A small network was trained on invented records. Each row is its activation on one of them, seen along a few directions.
Each row is followed by the record's values for the fields Pitat, Teb, Fene, Kide, Rafuv, Fezi, Revi.
Not every record has every field; a missing one is written none.
The largest differences between rows may come from other fields.
In the rows, zero is written as 500.
Strong random noise was added to every row along 10 fixed directions; ignore it. To show where, here is one row again and again, with new noise each time:
[401 569 610 547 365 264 285 509 412 458 575 407 402 473 495 467 609 677
 446 584 393 608 403 525 325 399 526 671 447 501 421 458]
[222 590 489 492 472 476 495 623 440 360 538 599 461 573 528 378 562 533
 427 528 500 499 452 527 455 619 319 381 447 673 325 557]
[309 620 557 524 356 532 284 473 766 492 584 452 291 568 347 535 725 509
 492 651 510 385 419 515 490 401 311 450 401 315 445 581]
[293 593 396 490 577 483 649 603 565 509 570 503 663 628 631 377 543 556
 466 443 328 662 494 550 526 642 254 483 551 518 508 572]
[714 415 455 566 413 486 312 231 541 787 443 701 259 635 143 565 437 347
 658 606 577 225 275 413 496 300 723 561 580 295 490 340]
[533 469 484 520 329 510 427 532 368 498 624 466 689 591 503 496 387 629
 631 420 447 402 538 469 612 521 571 561 540 481 315 728]
[570 527 599 414 616 467 456 417 728 708 408 330 394 438 520 593 570 619
 443 556 504 683 538 378 437 267 543 488 402 490 583 531]
[180 644 531 406 491 326 439 599 529 462 475 619 462 486 478 341 349 620
 471 470 478 529 524 515 441 574 418 371 515 539 101 568]
[392 507 533 511 423 426 415 579 403 456 570 400 621 611 609 496 537 652
 488 461 368 590 501 564 452 521 434 566 448 574 465 636]
[491 396 337 640 440 510 468 525 231 464 644 697 662 891 597 422 583 498
 614 487 325 440 320 442 575 600 347 588 550 738 591 531]
[375 632 378 491 439 485 806 586 308 425 547 650 557 318 387 257 296 475
 472 436 629 445 471 556 499 731 602 439 669 477 147 460]
[539 449 583 473 461 500 356 590 393 487 572 453 655 503 513 493 414 514
 527 436 356 459 600 422 624 579 570 559 513 595 361 709]

[622 579 272 636 342 713 852 490 333 374 783 568 560 376 410 329 595 413
 576 548 684 328 393 391 689 646 526 574 682 415 491 439]  Pitat is none, Teb is none, Fene is e1, Kide is w1, Rafuv is j1, Fezi is h2, Revi is b4
[600 559 384 654 308 604 735 459 311 422 689 377 553 434 552 474 717 626
 500 565 636 518 376 551 422 489 472 617 490 448 654 448]  Pitat is none, Teb is none, Fene is e1, Kide is w1, Rafuv is none, Fezi is h1, Revi is b1
[481 445 490 520 489 418 363 480 473 504 556 581 520 548 458 449 424 456
 592 482 386 421 455 510 544 551 525 597 586 434 457 501]  Pitat is none, Teb is none, Fene is e1, Kide is w1, Rafuv is j1, Fezi is h2, Revi is b4
[669 475 555 539 437 428 499 483 491 513 628 492 456 381 429 465 522 450
 565 539 453 547 475 428 558 461 679 707 547 412 497 498]  Pitat is none, Teb is none, Fene is e1, Kide is w2, Rafuv is j2, Fezi is h1, Revi is b2
[414 468 455 554 490 616 395 677 508 270 713 583 655 671 656 459 645 400
 586 521 345 383 545 379 771 700 241 492 479 666 488 738]  Pitat is none, Teb is none, Fene is e2, Kide is w2, Rafuv is j2, Fezi is h1, Revi is b2
[406 355 539 476 633 547 389 691 309 272 497 673 669 588 646 494 404 338
 528 421 361 362 614 546 651 771 489 381 502 818 407 666]  Pitat is g1, Teb is t2, Fene is none, Kide is w2, Rafuv is j2, Fezi is h1, Revi is b4
[428 593 513 377 545 441 811 618 276 466 346 517 572 190 491 322 225 510
 354 372 651 602 593 567 396 654 696 396 563 611 213 423]  Pitat is none, Teb is none, Fene is e2, Kide is w1, Rafuv is none, Fezi is h2, Revi is b3
[516 394 535 482 334 643 475 421 386 493 438 487 377 587 373 642 496 462
 510 503 764 304 433 626 422 425 608 368 370 535 484 580]  Pitat is none, Teb is none, Fene is e1, Kide is w1, Rafuv is j1, Fezi is h2, Revi is b2
[689 521 517 386 599 629 782 509 531 572 430 323 650 192 539 518 271 571
 465 358 647 599 722 386 590 472 726 434 539 482 420 600]  Pitat is none, Teb is none, Fene is e2, Kide is w2, Rafuv is j1, Fezi is h2, Revi is b3
[444 433 638 488 397 565 468 525 334 507 373 307 471 568 417 627 573 474
 282 458 516 525 452 822 250 501 508 534 325 545 678 450]  Pitat is none, Teb is none, Fene is e1, Kide is w1, Rafuv is j1, Fezi is h1, Revi is b3
[541 598 398 482 365 448 667 436 601 593 591 349 579 421 540 473 412 764
 598 448 562 581 558 425 529 380 531 554 559 289 375 575]  Pitat is none, Teb is none, Fene is e2, Kide is w1, Rafuv is j1, Fezi is h2, Revi is b2
[730 438 551 477 600 419 545 498 571 562 581 328 624 376 760 578 555 652
 589 486 407 784 588 288 566 329 646 673 479 537 637 610]  Pitat is none, Teb is none, Fene is e2, Kide is w2, Rafuv is j2, Fezi is h2, Revi is b2
[369 483 426 434 655 428 658 448 422 566 302 638 395 666 651 478 466 638
 425 508 642 704 362 511 274 433 441 336 417 778 544 320]  Pitat is none, Teb is none, Fene is e1, Kide is none, Rafuv is j1, Fezi is h2, Revi is b4
[405 519 539 445 492 509 473 619 545 406 565 701 500 449 429 376 428 407
 585 448 439 452 546 383 675 679 472 427 523 550 223 674]  Pitat is none, Teb is none, Fene is e1, Kide is w2, Rafuv is j2, Fezi is none, Revi is b1
[544 401 566 597 580 611 318 560 424 315 527 531 384 413 490 557 729 258
 420 663 489 342 461 413 582 569 484 537 478 675 673 431]  Pitat is g1, Teb is t2, Fene is none, Kide is w2, Rafuv is j1, Fezi is h2, Revi is b4
[353 612 459 546 437 494 463 508 683 444 619 552 332 616 426 450 797 454
 472 631 460 522 339 504 462 493 215 543 451 412 598 415]  Pitat is none, Teb is none, Fene is e1, Kide is w2, Rafuv is j2, Fezi is none, Revi is b2
[659 410 642 515 408 473 106 574 342 411 608 369 671 506 592 568 456 607
 561 493 293 345 650 343 664 482 545 633 493 608 413 703]  Pitat is none, Teb is none, Fene is e2, Kide is w1, Rafuv is j2, Fezi is h1, Revi is b4
[723 338 534 555 590 412 532 505 224 499 501 398 661 425 693 559 412 547
 533 419 391 646 531 494 453 502 760 692 527 630 691 471]  Pitat is none, Teb is none, Fene is e2, Kide is w2, Rafuv is j1, Fezi is h2, Revi is b4
[563 490 552 506 481 568 480 440 423 455 416 546 254 432 400 550 572 415
 430 636 742 367 415 474 407 421 614 414 389 652 556 396]  Pitat is none, Teb is none, Fene is e1, Kide is w1, Rafuv is none, Fezi is h1, Revi is b4
[465 559 367 577 341 597 607 391 555 590 570 576 477 715 299 479 567 412
 513 516 493 365 333 664 460 504 350 550 551 231 636 387]  Pitat is none, Teb is none, Fene is e1, Kide is w1, Rafuv is j2, Fezi is h1, Revi is b3
[429 668 345 533 293 632 724 514 567 499 650 693 523 493 254 263 461 439
 594 489 584 313 437 416 698 621 375 466 644 296 247 532]  Pitat is none, Teb is none, Fene is e1, Kide is w1, Rafuv is j2, Fezi is h1, Revi is b3
[575 407 499 467 698 584 418 407 652 697 324 537 495 584 383 605 418 228
 511 460 404 367 492 591 551 556 551 418 540 359 692 452]  Pitat is none, Teb is none, Fene is e2, Kide is w1, Rafuv is j1, Fezi is h2, Revi is b1
[428 639 620 411 524 342 322 455 666 591 426 497 370 394 436 450 436 622
 443 554 492 551 535 384 439 342 501 473 469 440 352 448]  Pitat is none, Teb is none, Fene is e1, Kide is w1, Rafuv is none, Fezi is h1, Revi is b3
[498 460 587 498 343 375 441 574  71 311 484 491 535 426 581 455 361 679
 439 431 569 492 539 489 366 521 678 519 414 807 296 514]  Pitat is none, Teb is none, Fene is e2, Kide is w1, Rafuv is none, Fezi is h2, Revi is b4
[690 533 457 623 519 483 621 553 289 453 635 553 538 285 462 324 619 360
 400 571 373 500 473 340 605 659 491 727 699 586 601 260]  Pitat is g1, Teb is t2, Fene is none, Kide is w1, Rafuv is j2, Fezi is h1, Revi is b2
[525 560 610 543 438 365 490 520 439 477 605 307 518 344 511 448 575 601
 364 519 341 699 494 542 420 520 527 744 533 429 555 415]  Pitat is none, Teb is none, Fene is e1, Kide is w2, Rafuv is j1, Fezi is h1, Revi is b4
[614 492 522 510 372 402 363 569 290 554 602 555 708 449 345 368 250 409
 581 365 231 410 556 507 632 697 627 748 713 379 281 527]  Pitat is none, Teb is none, Fene is e1, Kide is w2, Rafuv is none, Fezi is h1, Revi is b3
[474 632 472 534 255 513 573 452 448 480 571 178 580 332 526 543 513 836
 479 519 664 539 553 617 373 336 569 572 530 242 428 540]  Pitat is g2, Teb is t1, Fene is none, Kide is w1, Rafuv is j1, Fezi is h2, Revi is b3
[467 461 563 416 617 494 470 449 624 654 363 562 411 617 423 520 461 348
 447 479 425 562 500 500 441 479 491 459 470 510 555 433]  Pitat is none, Teb is none, Fene is e2, Kide is none, Rafuv is j2, Fezi is h2, Revi is b3
[753 350 543 668 418 588 281 458 240 355 553 274 492 401 562 705 711 476
 432 677 559 295 474 499 454 421 625 618 461 621 805 413]  Pitat is g1, Teb is t2, Fene is none, Kide is w1, Rafuv is j1, Fezi is h2, Revi is b4
[313 398 705 364 679 392 178 564 561 563 296 434 491 690 675 632 447 555
 382 451 271 616 613 571 376 469 396 413 304 752 538 591]  Pitat is none, Teb is none, Fene is e2, Kide is w1, Rafuv is j1, Fezi is h1, Revi is b4
[352 679 643 395 552 404 510 494 782 489 457 248 326 263 582 584 630 727
 362 607 620 759 604 551 301 263 479 468 368 376 481 507]  Pitat is g2, Teb is t1, Fene is none, Kide is w2, Rafuv is j2, Fezi is h1, Revi is b3
[456 387 553 469 452 492 358 482 502 506 451 609 405 704 497 595 505 534
 584 469 556 441 448 504 483 417 499 446 318 626 486 625]  Pitat is none, Teb is none, Fene is e1, Kide is w1, Rafuv is j1, Fezi is h1, Revi is b2
[532 514 498 453 615 482 498 466 530 533 441 619 328 425 436 419 527 439
 455 581 556 494 455 356 497 470 466 433 511 590 490 366]  Pitat is none, Teb is none, Fene is e1, Kide is w1, Rafuv is j2, Fezi is h2, Revi is b4
[285 573 378 504 435 568 560 568 612 404 571 534 572 619 558 476 470 548
 601 468 560 401 535 589 573 589 314 287 490 402 350 684]  Pitat is none, Teb is none, Fene is e2, Kide is w2, Rafuv is none, Fezi is h2, Revi is b1
[445 387 646 491 498 672 305 565 546 427 440 263 492 608 492 789 671 351
 421 513 505 411 577 809 451 532 467 447 271 450 785 657]  Pitat is g2, Teb is t2, Fene is none, Kide is w2, Rafuv is none, Fezi is none, Revi is b4
[412 610 533 415 824 540 607 595 735 493 382 463 434 247 538 450 582 314
 285 596 481 581 630 449 511 574 368 389 551 531 597 380]  Pitat is g1, Teb is t2, Fene is none, Kide is w1, Rafuv is j2, Fezi is h1, Revi is b3
[511 439 590 573 430 201  94 418 379 480 515 553 426 605 513 528 525 639
 617 566 343 441 398 467 404 349 623 648 524 524 443 415]  Pitat is g1, Teb is t2, Fene is none, Kide is w1, Rafuv is j2, Fezi is h2, Revi is b1
[501 393 695 512 491 419  75 507 513 456 463 350 380 533 486 686 653 465
 427 570 362 499 522 566 381 380 545 626 350 566 675 501]  Pitat is g1, Teb is t1, Fene is none, Kide is w2, Rafuv is j1, Fezi is h2, Revi is b3
[223 669 387 541 366 514 807 568 564 358 566 394 557 519 586 418 591 650
 421 483 578 622 444 774 342 583 302 442 479 293 512 471]  Pitat is none, Teb is none, Fene is e2, Kide is w2, Rafuv is j2, Fezi is h2, Revi is b4
[629 313 477 525 615 562 380 501 319 502 485 671 581 675 503 554 397 295
 584 458 426 326 468 418 643 593 589 495 553 705 534 523]  Pitat is none, Teb is none, Fene is e2, Kide is w2, Rafuv is j1, Fezi is none, Revi is b4
[557 488 430 561 435 426 518 529 349 550 634 542 737 538 510 366 372 533
 613 400 237 499 527 379 654 657 479 676 690 462 409 545]  Pitat is none, Teb is none, Fene is e2, Kide is w1, Rafuv is j1, Fezi is h2, Revi is b1

Here are new rows. What are their fields?
[573 523 523 561 525 437 549 563 318 422 536 335 561 395 677 479 625 615
 408 529 451 698 492 487 372 466 511 650 442 679 640 410]  Pitat is none, Teb is none, Fene is e2, Kide is w2, Rafuv is none, Fezi is h1, Revi is b3
[347 514 404 594 360 587 522 577 364 293 634 622 465 712 609 456 732 557
 449 572 553 454 355 480 477 561 229 436 394 746 554 531]  Pitat is none, Teb is none, Fene is e1, Kide is w1, Rafuv is j1, Fezi is h1, Revi is b2
[296 567 619 442 440 317 253 541 520 476 465 593 360 567 425 458 521 516
 427 533 407 522 442 533 391 509 361 466 430 556 341 455]  Pitat is none, Teb is none, Fene is e1, Kide is w2, Rafuv is none, Fezi is none, Revi is b2
[362 592 511 535 465 514 474 690 564 299 722 345 665 432 656 431 609 601
 476 502 297 565 626 467 665 633 255 560 503 477 439 689]  Pitat is none, Teb is none, Fene is e2, Kide is w2, Rafuv is j1, Fezi is h1, Revi is b4
[605 459 394 539 470 412 583 342 466 632 462 532 498 586 590 561 367 695
 658 453 603 541 410 531 418 314 664 534 538 386 514 449]  Pitat is none, Teb is none, Fene is e2, Kide is w2, Rafuv is j1, Fezi is h1, Revi is b4
[663 452 500 589 457 721 488 542 389 439 611 538 505 424 320 444 617 211
 400 575 403 252 477 354 715 675 450 566 602 558 612 403]  Pitat is none, Teb is none, Fene is e2, Kide is w1, Rafuv is j1, Fezi is h2, Revi is b4
[427 549 497 382 628 408 571 516 579 574 377 540 512 461 543 463 285 610
 472 436 530 568 590 488 426 474 533 386 522 495 310 483]  Pitat is none, Teb is none, Fene is e2, Kide is w2, Rafuv is j2, Fezi is h1, Revi is b4
[295 655 440 487 437 339 763 568 402 359 525 496 514 380 639 343 465 736
 459 500 651 644 456 596 326 510 484 469 502 538 296 435]  Pitat is none, Teb is none, Fene is e2, Kide is w1, Rafuv is j2, Fezi is h1, Revi is b2
[722 381 623 410 624 693 639 458 398 591 316 406 393 370 415 617 589 300
 289 516 649 552 510 493 394 502 650 462 344 703 762 396]  Pitat is none, Teb is none, Fene is e1, Kide is w1, Rafuv is j2, Fezi is h2, Revi is b2
[437 394 581 487 682 636 403 601 464 446 403 613 451 678 473 498 647 194
 383 524 350 491 459 563 490 661 348 458 374 775 731 471]  Pitat is none, Teb is none, Fene is e1, Kide is w2, Rafuv is j2, Fezi is h1, Revi is b3
[630 393 626 459 674 503 468 535 502 537 393 371 532 333 540 601 488 320
 374 470 431 593 570 552 463 552 644 563 466 548 684 460]  Pitat is none, Teb is none, Fene is e2, Kide is w2, Rafuv is j1, Fezi is h2, Revi is b2
[528 457 488 566 595 346 325 446 471 552 489 620 419 718 539 471 604 445
 547 542 284 578 365 432 468 452 420 610 512 623 648 399]  Pitat is none, Teb is none, Fene is e2, Kide is w2, Rafuv is j2, Fezi is h1, Revi is b1
[669 519 578 437 678 587 644 536 608 597 428 325 588 216 519 515 403 418
 365 451 516 611 675 423 576 502 667 481 548 458 550 523]  Pitat is none, Teb is none, Fene is e2, Kide is w2, Rafuv is j1, Fezi is h1, Revi is b3
[465 533 629 450 627 448 436 614 562 489 500 432 462 370 449 417 572 361
 324 526 238 664 566 477 493 631 411 622 507 525 601 400]  Pitat is none, Teb is none, Fene is e1, Kide is w2, Rafuv is j2, Fezi is h2, Revi is b4
[415 635 435 561 358 382 565 448 505 535 604 416 573 555 515 439 493 680
 540 458 429 581 440 616 428 482 411 644 561 255 464 436]  Pitat is none, Teb is none, Fene is e2, Kide is w2, Rafuv is none, Fezi is h1, Revi is b4
[396 634 444 509 398 564 564 504 541 364 565 550 345 469 495 423 620 625
 485 625 729 402 434 433 478 445 390 368 458 534 381 485]  Pitat is none, Teb is none, Fene is e1, Kide is w1, Rafuv is j2, Fezi is h1, Revi is b4
[507 504 669 502 379 472 328 613 484 392 680 322 576 346 454 509 523 459
 480 502 296 487 619 584 584 614 573 696 491 330 429 661]  Pitat is none, Teb is none, Fene is e1, Kide is w2, Rafuv is j2, Fezi is h1, Revi is b4
[549 452 590 451 528 467 401 457 578 546 382 364 421 419 474 683 408 480
 503 478 572 485 544 664 395 393 712 489 405 356 534 538]  Pitat is none, Teb is none, Fene is e2, Kide is w2, Rafuv is j1, Fezi is h1, Revi is b4
[460 553 566 542 482 387 357 587 471 396 611 466 500 379 490 390 553 528
 482 548 343 555 494 417 539 549 501 611 558 517 406 509]  Pitat is none, Teb is none, Fene is e1, Kide is w2, Rafuv is j1, Fezi is h2, Revi is b1
[626 529 444 455 717 516 606 436 719 713 425 385 575 410 592 508 401 553
 489 466 437 636 595 418 560 420 497 494 624 366 585 458]  Pitat is none, Teb is none, Fene is e2, Kide is w2, Rafuv is j1, Fezi is h1, Revi is b4
[710 483 766 544 341 437  74 464 448 526 554 359 270 264 186 537 640 324
 394 662 363 392 483 393 464 406 688 761 462 413 532 368]  Pitat is none, Teb is none, Fene is e1, Kide is w2, Rafuv is none, Fezi is h2, Revi is b3
